These are the activations of a small neural network, seen along a few directions. Each row is one input.
In each table, some parts of the input vary, and every possible input appears once, in random order.
A made-up example of a description, with smaller parts first: line(6) and (point or (values(2) and ring(5)) or ring(11)).
Shared parts are said once, and a part with two or three values counts as separate values.

Other details of the inputs shift rows strongly along two fixed directions, in all tables alike. That doesn't count.
These rows show it; all are for the same input, with only those details redrawn:
[ 4.51  2.26 -1.04 -0.11 -2.30  0.06  3.49 -6.73 -5.16 -2.76 -2.99 -0.36]
[-2.73 -1.93  1.54 -1.91  3.01  1.06 -0.66  1.78  2.13  0.21  2.53  1.26]
[ 0.81 -0.16  1.47 -1.29 -1.67  1.51  3.10  2.85 -4.82  0.04  0.28 -3.40]
[-2.57 -1.84  1.92 -1.88  3.38  1.03 -0.68  1.78  2.11  0.43  2.34  1.30]
[ 0.91  0.25 -1.26 -0.56  2.29  0.00 -0.14 -7.65  1.92 -2.61 -0.74  4.33]
[ 0.93 -0.04  1.58 -1.36 -1.53  1.32  3.26  2.67 -4.64  0.11 -0.01 -3.82]
[ 0.76 -0.11  1.55 -1.17 -1.87  1.05  3.08  2.60 -5.24  0.08  0.27 -3.14]
[ 4.41  2.14 -1.31 -0.01 -2.29  0.27  3.56 -6.88 -4.78 -2.73 -3.07 -0.32]

Rows:
r1: [-2.96 -0.68 -0.23  0.70  2.18 -1.51  0.14  4.63  4.63  0.22  1.39  1.88]
r2: [ 1.77  1.45  0.86  0.26 -5.40 -1.09  1.21  6.19 -1.77 -0.12 -1.72 -3.32]
r3: [-1.39 -0.01  1.71  0.16 -0.83 -0.88 -1.88  4.31  6.07  2.26  0.15  1.91]
r4: [-1.70  2.06  0.72  1.22 -1.76 -0.22  3.25  4.71 -4.10 -0.21 -3.39 -2.39]
r5: [ 2.22  2.29 -3.29  1.31  1.37 -2.31 -1.65 -4.86  4.31 -2.39 -3.32  6.00]
r6: [-1.20  1.26 -0.87  0.12 -1.21 -0.38  1.47  1.90 -5.31  1.69  0.36 -6.45]
r7: [-2.43 -1.47  0.33  0.62  1.02 -0.99 -5.52  2.27  3.78  2.08  3.33 -0.87]
r8: [-0.22 -2.38  2.78 -0.80 -0.69  1.33 -2.68  2.69  4.41  2.61  2.52  1.94]
r9: [-0.45 -2.82  0.56 -0.89  1.97  1.34 -2.81  3.58  2.78  1.12  2.48  2.87]
r10: [-3.67  0.56  0.97 -0.60  3.22 -1.53 -0.10  3.38  3.87 -0.15  0.31  1.50]
r11: [ 1.30  0.57 -1.88  0.92 -2.25  0.05 -0.71  3.43 -4.41  2.34  0.16 -5.32]
r12: [ 6.76  0.97 -0.92  0.67 -5.46 -0.46  0.89 -6.04 -3.49 -2.65 -2.87  0.22]
r13: [ 2.23 -0.79 -2.08  0.73  1.63  0.06 -0.01 -7.11  3.13 -2.36 -0.25  4.39]
r14: [-2.20 -1.00  0.50  0.66  0.01 -0.16 -4.49  1.96  4.29  4.19  2.74 -0.74]
r15: [ 0.81 -0.26  1.78 -1.37 -1.58  0.70  3.23  2.65 -5.17  0.28  0.17 -3.46]
r16: [-2.11  1.59 -2.99  2.72  3.07 -0.64 -2.57 -8.21  0.94 -1.23 -1.68  2.41]
r17: [-3.69 -2.28  2.23 -0.27  3.55  2.02 -0.93  2.23  1.68  0.40  1.04  1.42]
r18: [-0.08  0.36 -4.61  2.14  2.15 -1.66 -1.85 -8.14  2.86 -0.82 -0.02  2.15]
Q: Changing only one part turns r7 into r2. The same change can be made to r11. Which row results?
A: r5
Q: Describe the family of inputs behind these rows.
A: values(3) and line(6)
Q: Change only the values(3) part in r14. List by row number the other rows that result.
A: r3, r8
Q: Change only the line(6) part in r13. List by row number the other rows that result.
A: r8, r9, r12, r15, r17
Q: Change only the values(3) part in r13. List by row number the other rows that result.
A: r1, r18

Rows:
r19: [ 4.48  3.71 -0.21  0.07 -1.37 -0.93  3.57 -9.48 -5.41 -4.85 -4.44  2.08]
r20: [-5.58 -2.18  1.85 -1.88  3.20 -0.20 -4.84  6.05  6.40  1.98  4.07 -0.12]
r21: [ 0.95  0.87  0.72 -0.57 -3.93  0.13  0.87  3.59 -3.47  1.58  0.30 -6.29]
r22: [ 2.19 -1.10  1.47  0.33 -5.06  0.49  1.91  4.21 -3.43  0.81 -0.18 -4.00]
r23: [-0.26 -1.73  0.47 -1.64 -0.31  1.99  3.61  2.24 -6.60  1.99  1.39 -5.27]
r24: [ 4.50  5.23 -3.32  1.87 -3.29 -2.20  2.27 -8.94 -2.18 -2.87 -5.97  0.02]
r25: [-6.71 -2.33  4.44 -1.99  5.60  1.89 -0.02  5.72  5.38  0.55  2.98  2.55]
r26: [ 0.47 -0.19  3.37 -1.22 -2.30  2.11  3.56  2.93 -5.26 -0.51  0.85 -4.29]
r27: [-0.30 -1.58 -0.02 -1.67 -0.36  1.81  3.00  3.27 -6.61 -0.37  1.17 -5.04]
r28: [ 0.84 -0.23  0.54  0.52 -4.45 -0.45  3.25  5.73 -3.53  0.90 -1.88 -2.99]
r29: [ 1.65 -0.25  1.65  0.05 -3.91 -0.96  1.77  5.84 -4.01  0.65 -1.44 -3.11]
r30: [-4.98 -2.16  2.15 -1.71  2.90  0.13 -3.93  4.33  5.63  4.30  4.08 -0.46]
r31: [-6.97 -1.86  1.29  1.45  4.33  0.68 -3.95  6.16  5.80  3.05  2.64  0.80]
r32: [ 4.19  2.76 -0.41 -0.18 -2.47  0.15  3.37 -9.52 -4.88 -5.17 -3.71  1.27]
r33: [-3.04 -2.69  2.79 -1.96  4.20  0.78 -4.54  8.30  5.84  2.15  3.58  3.31]
r34: [ 0.21  0.23  0.24  1.69 -3.51  1.26 -0.01  3.24 -4.73  2.03  0.21 -6.03]
r35: [ 0.71 -1.37 -0.57  0.77  1.58 -1.19 -2.98 -7.46  6.17 -0.28 -0.13  6.46]
r36: [ 0.01 -0.33  3.52 -1.82 -2.27  1.89  4.23  2.13 -5.77  1.53  0.45 -4.03]
r37: [ 6.80  3.10 -3.82  1.93 -4.18 -1.90  1.87 -8.87 -2.47 -2.74 -2.38 -0.12]
r38: [ 0.74 -0.13 -2.09  0.66  2.61 -1.81 -2.90 -7.38  6.39  0.18  1.41  5.23]
r39: [-6.59 -3.79  0.54 -1.74  7.11  1.53 -0.81  5.51  3.13  1.22  4.50  1.24]
r40: [ 1.45  0.00 -0.48 -0.51 -4.25 -0.53  1.95  5.07 -3.37  0.80  0.99 -4.82]
r41: [ 1.47 -1.12  1.24 -0.29 -5.12  0.25  1.73  5.05 -3.58  0.15 -0.88 -3.69]
r42: [ 2.31 -0.45 -0.97  0.24  2.38  0.54 -4.09 -6.45  6.38 -1.79  0.58  6.84]
r43: [-0.36  2.09 -0.32 -0.22 -3.44 -0.95  2.20  4.74 -3.64  1.53 -1.37 -5.07]
r44: [ 4.10  2.08 -3.66  0.99  0.09  0.25  4.76 -9.43 -5.22 -3.88 -4.50  0.35]
r45: [-5.64 -1.23  2.10 -1.52  4.62 -1.40 -5.05  6.83  6.21  2.42  3.66  0.62]
r46: [ 0.45 -1.60  0.31 -0.98 -0.32  2.13  3.04  2.78 -6.36  0.24  1.72 -5.56]
r47: [-6.33 -2.79  1.23  0.38  3.45  0.98 -5.67  5.51  4.94  2.43  3.96  0.21]
r48: [-2.41  1.54 -3.02  3.07  4.14 -1.25 -4.36 -7.19  5.81 -0.98 -0.97  5.95]
r49: [ 1.02  0.94 -0.45  0.55 -3.48 -0.79  3.69  5.73 -2.65  1.33 -0.64 -4.37]
r50: [ 1.81 -0.62 -0.74 -0.37  2.29  0.53 -3.41 -7.06  5.79  0.20  0.27  6.87]
r51: [ 7.43  2.73 -2.69  0.48 -4.49  0.10  0.93 -8.11 -3.30 -3.65 -4.53  2.14]
r52: [ 5.99  2.92 -2.61  2.54 -4.54 -1.76  3.42 -8.25 -2.17 -3.58 -6.69  2.08]
r53: [-3.92 -2.52  1.77 -1.53  3.72  1.32 -3.04  8.06  6.36  2.31  3.07  3.46]
r54: [ 0.83  1.14 -2.54  1.12  4.06 -3.41 -3.78 -6.34  6.89 -2.14  0.64  6.68]
r55: [ 1.04  1.16 -1.17  0.53 -3.52 -1.14  3.38  5.56 -3.39  1.31 -0.17 -4.21]
r56: [-1.28  1.28 -2.20  2.65  4.68 -1.95 -5.86 -7.58  5.14 -1.28 -0.80  5.91]
r57: [ 1.27  0.54 -1.32  0.56  3.34  0.04 -2.79 -5.81  7.54 -2.06 -1.69  8.34]
r58: [ 0.01 -0.84  0.15 -1.33  0.76  0.80  3.13  3.53 -7.29 -0.13  0.50 -4.57]
r59: [-1.37 -0.11 -1.69  2.07  3.12 -0.39 -4.76 -8.32  4.92  0.95  0.18  4.45]
r60: [-1.19  0.90  2.45 -1.41 -1.63  1.44  5.27  4.07 -5.38 -0.32 -0.81 -2.83]
Q: Describe the family of inputs behind these rows.
A: line(6) and (values(2) or line(5))
Q: Changing only the line(6) part turns r38 into r55. The same change can be made to r59. Which row results?
A: r48
Q: Changing only the line(6) part turns r43 into r30. The same change can be made to r28. Which row results?
A: r35
Q: Change only the values(2) part in r26. List by row number the other rows that result.
A: r46
Q: List by row number the other rows that have the line(6) part in common with r40.
A: r20, r27, r32, r41, r47, r51
Q: A walk changes only the line(5) part. It starts at r42 and steps to r22. List the rest of the walk in order.
A: r37, r21, r34
